Here are a small network's activations along a few directions, averaged over the inputs that share one value of a field.
Values that are neighbours, or in one group, have similar rows; names and order tell nothing.
In the rows, 500 means zero.
Random noise pushes rows far along 2 fixed directions. That doesn't count. These rows show it; they differ only by the noise:
[509 518 521 531 511 467 607 473 402 473 499 542 468 516 635 549]
[488 532 372 420 457 316 623 566 526 581 539 387 406 572 349 509]
[544 666 505 501 460 402 485 426 769 513 568 527 388 663 509 275]
[500 480 529 541 525 487 637 483 308 460 480 549 490 478 673 618]


Field S:
s10: [493 410 458 477 520 449 741 551 143 496 483 462 498 383 554 776]
s8: [505 529 462 393 541 510 319 507 792 571 510 488 554 562 281 386]
s4: [527 437 338 373 500 366 585 647 419 566 494 379 468 444 269 617]
s3: [507 559 625 620 455 512 515 410 570 392 574 609 443 507 690 389]
s5: [386 413 399 484 422 447 476 650 499 571 456 264 524 433 280 562]
s2: [519 572 487 474 471 505 380 468 745 576 529 520 477 611 366 321]
s7: [453 516 588 553 485 602 394 441 556 440 465 475 524 498 514 438]
s6: [451 452 458 456 561 532 446 533 575 574 454 490 539 499 325 547]
s11: [502 518 374 412 418 358 580 591 512 559 555 355 440 515 346 502]
s1: [493 472 559 489 564 668 295 473 586 502 435 550 650 449 484 500]
s9: [567 455 440 493 474 494 462 522 398 502 559 505 472 507 497 422]
S is arranged as a tree with 3 forks.
Question: List every value one step from s3, in the order listed.
Answer: s11
Question: List every value one step from s1, in the order listed.
Answer: s8
Question: List every value one step from s5, in the order listed.
Answer: s7
Question: List every value one step from s9, in the order listed.
Answer: s4
